A small network was trained on made-up records. Each row is its average activation on records with the value named, seen along a few directions.
Values that are neighbours, or in one group, have similar rows; names and order tell nothing.
Random noise pushes rows far along 10 fixed directions. That doesn't count. These rows show it; they differ only by the noise:
[-161,   83,   17, -407, -108, -290,  151,  290,  -14, -310, -494,  191,
  557,  -59,  648,  265, -256, -112,  188, -293,   83, -333, -183,   -9]
[ 159,  -85, -134,    2, -275,  373, -124, -305,   23,  229,  431, -162,
  180, -215,  -56, -170, -147, -332,  168, -178,  624,  342,  -41,  -32]
[ 200,  -32, -234,  276, -236,  155,  -41,  328,  403, -164,  -39,  215,
   26,  267,  301, -230, -258, -422,  -43,  296, -249, -232,  137, -540]
[-335,  161,    0, -351, -222, -118,   -7,  362,  -93,  -71, -515,    6,
  106, -254,  435,  -53, -172,   79,  -17,  -65,  -51,  -69,  147,   57]
[ -74, -196,   99,  139,   45, -280,  141,  -71, -260,  540,  310, -302,
 -395,   74, -263,   67,  448,   34,   27,  464, -130,   15,  234,  373]
[ 368, -187,  128,  478,  141,  -64,  259,  -25,   52,  242,  127, -274,
 -132,  270,  154,  146,  420, -484, -191,  347, -324,  186,   35,  -76]
[ -54,  177,  113, -169,  -27, -149,  -92,  345,  172,   28, -214,   12,
    8,  -50,  391,  -13,  111, -270,  -39,  -74,   85,  256,  177, -141]
[ -63,   96,   21, -219,  120,  -76, -144,    7,  316,  -75, -232,  371,
  123,  309, -348,  238,   83,   33,  155, -140,  115,  -56,  -74,  -92]
[-224,  292, -127, -283,  -30, -152,  -38,  360, -297,  209, -323, -297,
  -53, -599,  545, -386,  -35,  -95,    4,  188,  186,  222,  167,   54]
[ 123, -168, -168,  131,  -22,   80,   87,  295,  214, -472, -139,  239,
   79,   11,  501,  -93,  -55, -360, -117,   44,  -96, -201,  -37, -364]
[ -18, -392,  187,   22,  186, -255,  307,  121,  -85, -342, -106,  156,
   75,  170,  195,  471,  391,  -82, -137,  -94, -121, -286, -151,  194]
[ 106, -139, -299,   74,  126,  144,   22, -790,   37,  262,  475, -150,
 -309, -196, -362, -263,  208,  -41,  411,  176,  182,  328,   -7,   61]


H, 25 values:
h18: [-101, -178,  108, -272,  -98, -103,   -2,  -53,  385, -435,  400,  197,
   34,   83,  257,  172,  -50,   41,   91, -594,  276,  -66,   72, -134]
h17: [ 367,  -92,   37,  408,  122,  432,  177, -287,    0, -323,  -32, -193,
  174,   -1,  410,   82,   55, -500, -383, -188, -382,  347, -285, -274]
h20: [  69,  166, -182,    3,    2,    7,  175,   25, -258,   71, -304,  -98,
  389, -102,  452, -214, -367, -140,  126,  196, -186, -350, -221, -217]
h25: [-215,  105,  -51, -315,  124, -406, -166,  -84,  283,  111,  151,  411,
  -93,  123, -448,  -64,  -66,  403,  575,   65,   59, -186,  103,   90]
h14: [-176,   15, -113, -180, -217, -205,  -93,  -91,  398, -144,  245,  241,
  -64,  292, -146,   78, -326,  189,  288,  -64, -121, -248,  174, -143]
h2: [ 178,  329, -504,   24,  335,  190,  184, -309, -249,  140, -551, -288,
  141, -453,   89, -364, -138,  -45,   88,  237,  -89,  165, -241,  -97]
h12: [-192,  -53,  135, -267,  117, -359,   97, -434,   26, -239,   91,   13,
  -56,  -51,  -18,  220,    6,  398,  295, -399, -187,   17,   -2,  323]
h6: [ 239,  290,  316,  146,  -16, -108,   -6,  197, -115,  609, -101, -114,
  433,  483, -253,  162, -175,  -66,   48,  189,  -83, -164, -151,   12]
h1: [ -39, -180,  110,  280,  -93,  175,  208, -119,  183, -293, -104,  142,
 -250,  487,    4,  206,   25,   56, -243,  -45, -795, -190,   64, -203]
h21: [ -60,   20,  118, -284,   70, -305,  -76,   -7,  343, -123,  167,  179,
 -208, -144,  286,   -6,  180,  100,  180, -238,  209,  249,  265,   37]
h8: [ 268,  200,  288,  122,  118, -636,  122,  402,  -67,  237,  128,  -98,
  353,  514,  366,  329,  -22, -358,  106,  149, -123, -146, -196,  -56]
h13: [ 165,  288, -225,  -69,  668, -432, -133,  111,  238, -251,  -70,  289,
  -29,  -35, -150,  -47,  290,  -38,  244,  261,  264,  -23, -220, -209]
h4: [ 213,  229,  -99,  135,  -13,  128,   11, -255, -203,  223, -304,  -86,
  359,   97, -274,   87, -331,  125,  179,  272, -338, -124, -327,   40]
h24: [ 287, -110, -160,  205,  315, -268,  289, -346, -374,   -1,  162, -155,
  101,  -17,  204,   15,  181, -238,  225,  291, -281, -159, -223,  158]
h7: [-158,  213,   77, -321, -287, -299, -124, -181,   38,  501,  263,  -24,
  202,  284, -442,  341, -132,   80,  479,  -42,  210,  -41,   78,  309]
h16: [ 120, -226,   93,  -62, -142, -332,  148, -395, -265,  278,  488,  -85,
  518,  108, -412,  535, -197,  145,  524, -145,  346, -365, -392,  474]
h3: [  99, -172,   92,  251,  105,  -91,  317,  129, -380,  202,   72, -304,
   11, -126,   25,  -61,   58,  156, -145,  296,  -46, -249, -129,  229]
h23: [  -8,   80, -301,   -4,  197,  248, -141, -461,  341, -257,  142,  162,
 -290,  -58, -127, -293,   21,   95,   17,  -95,   29,  147,  -53, -344]
h22: [ -79,   78,   72,  -98,  -29, -152,   11,  -36,  153,   63,   92,  -28,
 -126, -167,  257,  -22,   -8,  143,  108, -163,  170,   85,  189,  -27]
h9: [ -38,  -58,  231,  -45, -118,   -2, -305,  -10,  195,  265,  236,  241,
 -196,  476, -446,  198,  196,  113,   91,  -38,   -7,    5,  252,  146]
h19: [ 164, -235,  -17,  300,   38,  211,  -30,  -99, -182,  -96,  648, -109,
 -176, -156,   62, -296,  -10, -208,  -45,   47,  291,   19, -107, -127]
h11: [-144,  415, -532, -346,  192,  190, -333, -206,  -41, -209, -173,  217,
  231, -214, -322, -282, -390,  242,  225, -125,  496,  -92, -204, -168]
h15: [ -82, -211,  -66,   68,  391, -281,  171,  509, -294, -166,   44,   72,
 -230, -149,  311,  -75,  346,  -34, -304,  324,  114, -411,   -2,   20]
h5: [ -41,  135,  126,  -81,   29,  -68,  -87,  215, -190,  153,  -50,  -75,
 -214, -239,  110, -206,  107,   69,   18,  -49,   -5,  277,  222,  128]
h10: [ -79,  151, -403, -297, -196,  346, -346, -248,  213, -249,  524,   68,
   38, -623,  119, -712, -605,   99,  450, -309,  751,  122,  -72, -326]
H is arranged as a network in which each value has 4 neighbours.
Which values are neighbours of h18? Give them in the order they are listed.
> h14, h23, h22, h10
Which values are neighbours of h6? Give them in the order they are listed.
> h20, h3, h19, h5
Which values are neighbours of h24? Give them in the order they are listed.
> h17, h4, h7, h9
A value of H combines one of 5 hidden first parts with one of 5 second parts; all combinations occur once.
Changing only the second part turns h16 into h7. h3 has the same second part as h16; what does that change turn h3 into?
> h15
Changing only the second part turns h21 into h9. h18 has the same second part as h21; what does that change turn h18 into?
> h1
Changing only the second part turns h19 into h10. h8 has the same second part as h19; what does that change turn h8 into?
> h12
Changing only the second part turns h24 into h13. h20 has the same second part as h24; what does that change turn h20 into?
> h22
